These are the activations of a small neural network, seen along a few directions. Each row is one input.
In each table, some parts of the input vary, and every possible input appears once, in random order.
Descriptions start from the smaller parts, as in this example, which fits no table here: one of 4 places along a line, together with either a single point or (one of 2 separate values, together with one of 5 places around a ring) or one of 11 places around a ring.
Shared parts are said once, and a part with two or three values counts as separate values.
(in the rows, 100 means zero)

Other details of the inputs vary at random and push rows far along two fixed directions, the same in every table; ignore that.

A family of inputs:
r1: [108,  97,  92,  61,  93,  84,  74, 101, 134, 101,  88,  39]
r2: [ 95, 117,  90,  85,  96,  83,  58, 104, 133,  88,  96, 100]
r3: [ 98, 103, 102,  81, 104,  95,  74, 113, 125, 118,  90,  69]
r4: [120, 113,  95,  95,  71,  92, 136,  83,  89,  94, 100,  72]
r5: [ 75,  93, 106, 115, 124, 101,  53, 115, 112, 106,  98, 149]
r6: [ 85,  79, 109, 139, 133, 126, 109, 108,  73, 108, 109, 145]
r7: [ 85,  88,  99, 116, 125, 115,  93, 104,  92,  98, 107, 129]
r8: [122, 101,  94,  87,  76,  94, 138,  77,  80,  85, 109,  62]
r9: [ 68,  74, 124, 130, 131, 132, 104, 118,  81, 143,  87, 125]
r10: [126, 115,  93,  78,  75,  82, 114,  89, 107,  86, 105,  70]
r11: [ 72, 108, 103, 125, 121, 107,  75, 108, 105, 107, 104, 143]
r12: [ 91,  91, 111, 120, 105, 111, 123,  95,  75, 106, 102, 127]
r13: [128, 105,  91,  62,  65,  75, 112,  86, 110,  80,  92,  59]
r14: [117,  79, 109, 126,  97, 129, 183,  87,  43, 101, 108,  99]
r15: [ 93, 108,  90,  83, 105,  81,  58,  96, 127,  81, 108,  97]
r16: [ 93,  95, 104, 126, 108, 122, 124, 106,  79, 107,  99, 126]
r17: [ 94, 120,  90,  80, 106,  79,  39, 106, 142,  89, 103, 106]
r18: [ 98,  94, 107, 129, 105, 118, 122, 109,  79, 108,  99, 125]
r19: [128, 109,  88,  74,  77,  87, 113,  95, 107,  85, 101,  70]
r20: [ 98, 115,  91,  85, 106,  80,  39, 113, 139,  91, 103, 109]
r21: [143, 110,  96,  85,  58,  92, 168,  76,  74,  91, 106,  50]
r22: [ 96,  81, 118, 127, 104, 137, 159, 110,  61, 135,  88,  89]
r23: [ 63, 104, 107, 118, 126, 100,  53, 103, 109, 108, 104, 148]
r24: [105, 102,  90,  73,  89,  81,  77,  98, 121,  85,  93,  92]
Each input here is: one of 4 separate values, together with either a single point or one of 5 places along a line.
- The inputs of r12 and r11 match in every part but the choice among 4 separate values. If r13 is changed in the same way as r12 into r11, which row does it become? => r2
- A walk changes only the place on the line of 5. It starts at r20 and steps to r19. List the rest of the walk in order. => r17, r10, r21
- Which other rows agree with r1 in the choice among 4 separate values? List them by row number. => r6, r7, r8, r14, r15
- Change only the choice among 4 separate values in r3. List by row number the other rows that result. => r1, r9, r22

A family of inputs:
r25: [ 97, 105, 116, 120,  97, 111, 116, 114,  92, 123,  95, 115]
r26: [ 74,  72, 101, 109, 140, 120,  71, 116, 103, 112,  98, 124]
r27: [122, 115,  91,  64,  61,  76,  89, 110, 136,  97,  71,  60]
r28: [ 95,  93, 125, 156, 106, 141, 168, 106,  48, 145,  91, 118]
r29: [ 80,  70,  93, 114, 141, 115,  70, 107, 100,  83, 110, 134]
r30: [ 83,  87,  93, 102, 133, 101,  44, 106, 116,  80, 112, 133]
r31: [119, 105,  97,  87,  75,  97, 145,  83,  81, 103, 103,  59]
r32: [ 71,  77, 115, 115, 134, 118,  69, 123, 102, 128,  88, 117]
r33: [116, 104,  96,  69,  80,  84,  98,  99, 120, 105,  89,  38]
r34: [131, 118,  87,  65,  60,  59,  87,  91, 123,  72, 100,  81]
r35: [ 96,  71, 104,  98, 116, 114, 110, 110,  97, 111,  92,  82]
r36: [ 86, 117,  98,  82,  91,  87,  59, 103, 132, 107,  85,  74]
r37: [109, 104,  92, 114,  91, 102, 119, 102,  88,  81, 104, 129]
r38: [135, 108,  87,  75,  58,  75, 125,  90, 104,  74,  94,  87]
r39: [ 75, 120, 100, 103, 115,  90,  29, 123, 135, 111,  99, 142]
r40: [103, 131,  84,  78,  88,  61,  42,  91, 143,  80, 105, 102]
r41: [ 63, 111, 105, 124, 125, 116,  72, 104, 100, 118, 105, 140]
r42: [ 55,  98, 123, 152, 135, 139, 106, 109,  78, 135, 103, 149]
r43: [128, 104, 108,  92,  62,  97, 143, 106,  89, 113,  81,  63]
r44: [ 67,  99, 129, 172, 136, 147, 131, 113,  61, 149, 104, 160]
r45: [ 78, 121,  91, 121, 121,  93,  48, 102, 119,  89, 115, 145]
r46: [ 95, 117,  85,  61, 107,  68,  29,  98, 154,  78, 105,  83]
r47: [106, 120,  85,  87,  90,  72,  55, 104, 128,  72, 109, 114]
r48: [124, 132,  86,  68,  71,  67,  89,  87, 126,  82,  99,  66]
r49: [102, 104, 109, 117,  99, 104, 116, 106,  83, 103, 101, 130]
r50: [ 73,  82, 114, 114, 137, 119,  71, 120, 105, 123,  98, 122]
r51: [ 88, 102, 111, 110, 103, 109, 116,  98,  91, 120, 102,  90]
r52: [126, 107,  81,  71,  83,  79,  99,  82, 112,  64, 115,  61]
r53: [105, 110,  96,  95,  92,  92,  97, 107, 109,  91,  92, 121]
r54: [124,  76, 111, 126,  92, 126, 196,  77,  35, 100, 115,  96]
r55: [132,  81, 100,  77,  86, 100, 140,  89,  81,  86,  99,  65]
r56: [ 62, 123,  95,  95, 125,  85,  18, 102, 141,  91, 105, 134]
r57: [123, 105,  95,  90,  68,  90, 145,  71,  79,  80, 106,  76]
r58: [119,  73,  95,  68,  85,  93, 115, 104, 106, 102,  79,  36]
r59: [ 69, 114,  91, 114, 122,  96,  48,  96, 116,  82, 116, 140]
r60: [131,  66,  92,  78,  87,  98, 140,  84,  83,  76,  99,  68]
r61: [125,  95,  90,  58,  83,  86,  96,  97, 114,  90,  95,  51]
r62: [105, 115,  93,  89,  86,  92,  89, 111, 117, 101,  89, 110]
r63: [ 93, 101, 104, 108, 106, 103, 115,  89,  84, 101, 108, 106]
r64: [124,  81,  85,  56,  92,  84,  99,  93, 116,  74,  93,  54]
r65: [ 71, 117, 102, 102, 114,  95,  37, 127, 144, 113,  87, 138]
r66: [ 97, 106,  96,  88, 106,  98,  82, 101, 112, 105, 106,  86]
r67: [ 92,  97,  98, 121, 110, 108, 114,  87,  77,  89, 119, 119]
r68: [ 93,  80, 116, 147, 112, 130, 167,  83,  37, 111, 116, 136]
r69: [ 77,  65, 117, 138, 143, 131, 100, 105,  67, 108, 111, 163]
r70: [129, 119,  96,  95,  68,  97, 147,  87,  86, 107,  99,  67]
r71: [121,  99, 104,  88,  83, 103, 145,  93,  91, 108, 100,  48]
r72: [110,  83, 119, 125,  84, 128, 193,  92,  41, 131,  92,  69]
- What do these inputs look like to the network? => one of 6 places along a line, together with one of 8 places along a line
- The inputs of r40 and r70 match in every part but the place on the line of 6. If r34 is changed in the same way as r40 into r70, which row does it become? => r39
- The inputs of r64 and r35 match in every part but the place on the line of 6. If r63 is changed in the same way as r64 into r35, which row does it become? => r51
